These are the activations of a small neural network, seen along a few directions. Each row is one input.
Each table varies a few parts of the input and shows all the possible inputs, shuffled.
Descriptions start from the smaller parts, as in this example, which fits no table here: one of 4 places along a line, together with either a single point or one of 9 places around a ring or (one of 3 separate values, together with one of 8 places around a ring).
Shared parts are said once, and a part with two or three values counts as separate values.
In the rows, 128 means zero.

Other details of the inputs shift rows strongly along two fixed directions, in all tables alike. That doesn't count.

A family of inputs:
r1: [163 150 136 106  88 182 120 148  69 160 125 122 156]
r2: [109 102  98 172 157  79 133 104 143  97 123 111 117]
r3: [158 117  91 115 128 120 121 107 118 131 151 109  98]
r4: [125  90 131 149 108 114 161 112 128  54 122 175  61]
r5: [151  81 103 106  99 125 152 113 147 102 126 172  54]
r6: [ 80 116 112 114 160  81 125  93 168 116 140  88 107]
r7: [126 173 126 135 173 128  78 115 122 183 125 111 192]
r8: [165 152 164 117 116 165 127 154 119 144 105 142 175]
r9: [ 85 159 125 128 180 117  96 131 145 151 137  89 156]
r10: [ 96 105 123 139 139 112 139 101 149  96 136 160  88]
r11: [156 135 132 124 105 156 121 127  76 148 122 130 121]
r12: [135 139 164 159  58 127 187 130 163 114 125 171  43]
r13: [ 89 138 114 148 163 116  97 117 145 133 133 120 131]
r14: [155 160  85  98 141 144  96 123 104 178 170  62 173]
r15: [180 147 153 127  82 176 143 161  86 127  91 175 162]
r16: [144 123 125 141 110 144 151 148 105 123 108 138 151]
r17: [ 99 108 107 152 160  97 127 107 154 126 121 130 124]
r18: [132 114 102  90 138 109 132 113 156 130 143 110  95]
r19: [118 167 120 139 141 150  99 147 100 149 134  96 184]
r20: [146 129 142 149 103 156 132 151  91 108 104 167 109]
r21: [109 157 114 119 161 133  80 102 112 195 149  87 162]
r22: [171 156 146 142 117 158 116 141  79 150 100 152 164]
r23: [104 159 140 111 164 139 115 129 121 163 143 111 156]
r24: [ 91 133 104 141 154 101 121 104 144  98 160  93 143]
r25: [101  83 128 124 118  97 148 105 173  69 132 110  86]
r26: [151 118 160 114 102 135 162 146 138  96  79 191 104]
r27: [162 142 179 107  98 204 142 169  86 147 121 158 151]
r28: [121  96  96 107 143  93 132 100 180  99 163  80 102]
r29: [147 147 154 114 133 169 135 164  98 182 103 143 167]
r30: [ 98 112 117 146 166  94 131 117 172 114 135  84 151]
r31: [ 93  99 141 135 116  15 107 147 166 153 182 123 139]
r32: [140  89 164 129  73 159 171 168 139  59  90 190  76]
Description of these inputs: either one of 2 separate values or (one of 5 places around a ring, together with one of 6 places along a line).
- Which of the alternatives is r20? => one of 5 places around a ring, together with one of 6 places along a line
- Start at r7 and move only the place on the line of 6, one step at a time. The first step leads to r17. Which rows follow, in order? => r13, r10, r21, r5
- Which other rows does r24 become when the place on the line of 6 takes its other values? List them by row number. => r1, r14, r15, r16, r19

A family of inputs:
r33: [158 103 156 123  73 152 163 161 106 114 110 187 101]
r34: [153 180 144 106 145 183  89 146  76 226 133 109 187]
r35: [124 102 132 146 136 115 140 135 135  83  88 166 135]
r36: [160 128 138 127  97 151 141 137 106 122 116 144 125]
r37: [111 134 100 132 153 119 113 110 137 125 143  94 133]
r38: [158 177 147 101 134 172 103 152  97 200 137 103 191]
r39: [105 128 100 143 161  92 113  97 151 125 144 105 113]
r40: [150 131 149 105 101 161 135 157 111 136 119 149 130]
r41: [139  93 134 136  88 123 160 129 124  75 115 173  79]
r42: [108 128 106 122 159 106 123 100 156 124 140  88 129]
r43: [156 129 157 106  96 166 139 158 103 142 119 167 127]
r44: [106 145 108 137 168  91 104 113 152 152 158  63 168]
r45: [107 151  99 135 176 116  94 103 130 155 159  77 156]
r46: [135 117 132 110 113 150 142 135 121 117 113 143 108]
r47: [109 113 118 122 145 115 130 110 144 114 135 118 111]
r48: [148 145 147 126 108 146 123 155  99 177 123 147 149]
r49: [111 128 108 139 142 104 113 110 136 114 144  94 135]
r50: [145 121 150 117 100 140 138 145 125 136 117 168 110]
r51: [ 77 115 146 173 136  96 157 116 178  57 106 150  93]
r52: [135 109 135 127 103 128 145 146 128 109 123 142 114]
r53: [106 107 110 150 130  76 133 100 153  92 132 133  91]
r54: [118 133 100 134 153 113 120 103 148 123 142  94 130]
- What is each input in this table made of? => either one of 2 separate values or (one of 4 places along a line, together with one of 5 places around a ring)
- Which other rows does r46 become when the place on the line of 4 takes its other values? List them by row number. => r34, r42, r47

A family of inputs:
r55: [183  81 167 101  36 170 186 183 105 105  97 215  73]
r56: [182 104 163  94  53 188 177 159 104 105  96 211  74]
r57: [ 77 124 129 155 179  93 115 113 165 101 118 105 152]
r58: [108 105  87 132 148  95 123 103 150  85 142  91 117]
r59: [140 158 123 110 141 152 115 126 114 177 138  92 159]
r60: [174 135 139 107  99 183 142 147  91 142 115 152 130]
r61: [103 121 106 117 153  83 116 100 160 122 153  93 127]
r62: [111 113 102 142 145 102 128  98 144 103 144 110 100]
r63: [123 105 127 124 111 108 138 120 133 108 133 150  86]
r64: [156 127 135 117  99 157 144 135 114 136 112 147 104]
r65: [102  68 106 132 122  50 158 103 196  67 142 132  70]
r66: [108 121  97 129 155 109 122 106 153 107 149  85 122]
r67: [130  63 128 124  79 106 182 111 173  34 107 194  17]
r68: [183 152 134 104 106 191 118 152  64 171 118 134 170]
r69: [ 66 155 118 167 197  58  94 100 175 125 153  60 184]
r70: [121 146  90 134 169 108  88  99 125 148 151  71 165]
r71: [ 84 101  90 143 162  38 116  88 195 105 163  86 105]
r72: [ 97  50 111 124 101  64 177 104 195  18 126 157  29]
r73: [143 178 136  96 143 181  95 145  93 203 152  92 182]
r74: [ 57 122 104 172 200  53 113  93 193  84 122 101 137]
r75: [183  88 167 115  38 166 179 175  92 118  99 226  66]
r76: [120 186 152 156 143 151  97 152  94 185 128 120 203]
r77: [ 60 133 109 180 180  42 114  96 194  83 139  92 138]
r78: [162  91 146 110  62 167 186 153 121  86  97 186  61]
r79: [169 114 152 117  69 177 166 152  92 126 100 186  80]
r80: [125 173 165 143 140 152 102 155 103 170 125 109 203]
r81: [155 162 120 124 135 167  96 136  66 185 138 106 177]
r82: [147 149 119 123 137 151 111 122 108 158 135 110 146]
r83: [134 152 132 116 133 151 108 127 105 170 145 120 135]
r84: [120 167 151 138 169 151 103 146 108 171 110 119 201]
r85: [166 183 145  97 127 181  86 152  69 225 138 113 190]
r86: [111 168 145 150 163 153 102 144 102 172 110 130 191]
- The inputs of r86 and r57 match in every part but one. If r63 is changed in the same way as r86 into r57, which row does it become? => r72
- What is each input in this table made of? => one of 4 places along a line, together with either one of 2 separate values or one of 6 places along a line
- Which other rows does r57 become when the choice among 2 separate values takes its other values? List them by row number. => r80
- Which other rows does r82 become when the place on the line of 4 takes its other values? List them by row number. => r60, r62, r66
- Start at r83 and move only the place on the line of 4, one step at a time. The first step leads to r67. Which rows follow, in order? => r56, r73
